m = (104, 121, 123, 137, 135, 133, 115, 138, 137, 112)
The entry just right of the smallest entry is 121
Read off the entry just left of the largest entry.
Answer: 115
The maximum: 138

a = 121  152  105  120  123  107  143  143  111  103  142  115  141  138
Give the entry just left of 107.
Answer: 123
The entry just right of 115 -> 141

Questions about the table below.
1) Give the minimum.
2) Give the entry just left of 127.
3) Give the entry just right of 129.
[[134, 152, 125, 123, 120, 122, 118, 119], [133, 115, 133, 133, 129, 127, 122, 124]]
1) 115
2) 129
3) 127

Read these off the grid that follows.
1) What is the maximum?
2) What is the entry in the bottom-left corner?
3) What is the smallest entry in the last row?
4) What is the entry just right of the largest entry?
5) What is the entry directly below the smallest entry?
6) What is the last entry, reading row by row?
7) What is the 3rd entry on the diagonal from the top-right corner?
8) What is the 2nd entry on the main diagonal?
110	106	135	138	116	123	126	125	129	127	129
116	129	135	123	124	123	111	118	131	124	131
123	99	120	125	110	132	156	107	122	123	133
129	111	129	136	132	122	127	102	123	130	128
1) 156
2) 129
3) 102
4) 107
5) 111
6) 128
7) 122
8) 129

Questions about the matrix below.
1) What is the bottom-left entry?
2) What is the bottom entry of the column that holds the smallest entry?
3) What is the entry just left of the largest entry?
4) What is the bottom-right entry?
5) What is the first entry, reading row by row?
6) What is the largest entry in the last row?
7) What is the top entry of the column that holds the largest entry?
array([[135, 137, 135, 127, 129, 128],
       [139, 155, 150, 115, 128, 137],
       [136, 137, 134, 128, 130, 129],
       [136, 139, 131, 128, 129, 138],
       [135, 141, 132, 126, 128, 140],
       [138, 140, 131, 129, 129, 138],
       [153, 153, 139, 133, 134, 137],
       [138, 138, 131, 130, 130, 135],
       [136, 144, 134, 124, 128, 143],
       [131, 131, 129, 128, 129, 131],
       [145, 152, 148, 122, 131, 130]])
1) 145
2) 122
3) 139
4) 130
5) 135
6) 152
7) 137

[118 140 113 143 138 121 131 105 117 130 143 115 123 119 122]
Find the entry just left of 138.
143
Find the entry just right of the smallest entry.
117
Find the entry just right of 119.
122

arr =
114,139,116,125,133,140,120,111,111,130
121,123,114,139,136,115,131,153,136,123
117,139,114,125,130,139,111,113,121,134
123,123,122,134,127,126,144,143,144,116
144,116,124,116,126,129,121,115,119,131
120,126,131,147,148,124,119,118,133,142
117,138,120,128,131,139,122,111,112,130
137,121,133,103,118,138,126,120,131,132
135,130,146,120,116,134,145,147,121,134
118,123,113,138,130,111,136,150,137,125
120,131,131,146,148,122,117,118,133,142
134,128,148,123,109,137,140,146,121,130
122,144,117,131,128,134,106,114,131,138
119,123,113,138,130,111,135,150,137,125
123,143,130,143,144,121,112,117,134,141
Counting starts at 1.
The bottom-right entry -> 141
Find the entry at row 1, column 3.
Answer: 116
Find the entry just right of the largest entry.
Answer: 136
Find the entry in the top-right corner.
Answer: 130
Find the entry at row 2, column 1.
Answer: 121
Find the bottom-left entry.
Answer: 123
The entry in row 2 and column 2: 123
Find the entry directly above the largest entry.
Answer: 111
Find the entry directly below the smallest entry.
Answer: 120
Find the entry in row 1 and column 2.
Answer: 139
The entry in the top-left corner is 114
The entry at row 2, column 3 -> 114
Find the entry in row 3 and column 1.
Answer: 117
Find the entry directly above the smallest entry.
Answer: 128
Find the top entry of the column that holds the smallest entry.
Answer: 125
The entry at row 3, column 2 is 139
Find the entry in row 3 and column 3.
Answer: 114
The entry just left of the largest entry -> 131
Find the entry just right of the smallest entry.
Answer: 118

((132, 123, 126, 120, 115, 126, 132, 99, 101, 116, 135), (123, 105, 108, 131, 127, 134, 123, 103, 109, 134, 127), (120, 123, 129, 122, 143, 118, 104, 136, 149, 128, 114), (105, 120, 113, 120, 135, 120, 109, 143, 147, 120, 121), (112, 114, 113, 131, 106, 113, 123, 127, 109, 132, 110))
The entry just right of 112 -> 114
The entry just left of the largest entry -> 136
The entry just right of the largest entry: 128
Which number is the entry just left of the centre entry? 143
The entry just right of 101 -> 116

x =
[[133 125 122 135 156 110 126 128]
 [107 124 127 137 127 134 110 110]
 [119 137 104 153 116 132 123 143]]
The smallest entry in the last column -> 110
The entry in the top-left corner -> 133
What is the second smallest entry? 107
What is the first entry in the row that holds the smallest entry? 119
The last entry in the row that holds the largest entry: 128
What is the 5th entry, reading row by row? 156
The entry in the bottom-right corner: 143
The entry just left of 143: 123
What is the entry directly above the smallest entry? 127

[[124 107 122 123 132 113 130 105 127 129]
 [131 124 123 138 145 116 121 127 131 140]
 [139 114 106 124 120 113 128 125 122 111]]
Counting starts at 1.
Report the entry just right of the largest entry.
A: 116
Report the entry directly below the smallest entry.
A: 127
The entry just left of the smallest entry is 130
The entry in row 1 and column 1 -> 124
The entry directly above the largest entry -> 132
The entry just left of 132: 123
The entry directly below the largest entry is 120
Report the bottom-right entry.
A: 111
The top-right entry -> 129
The entry in row 2 and column 1: 131
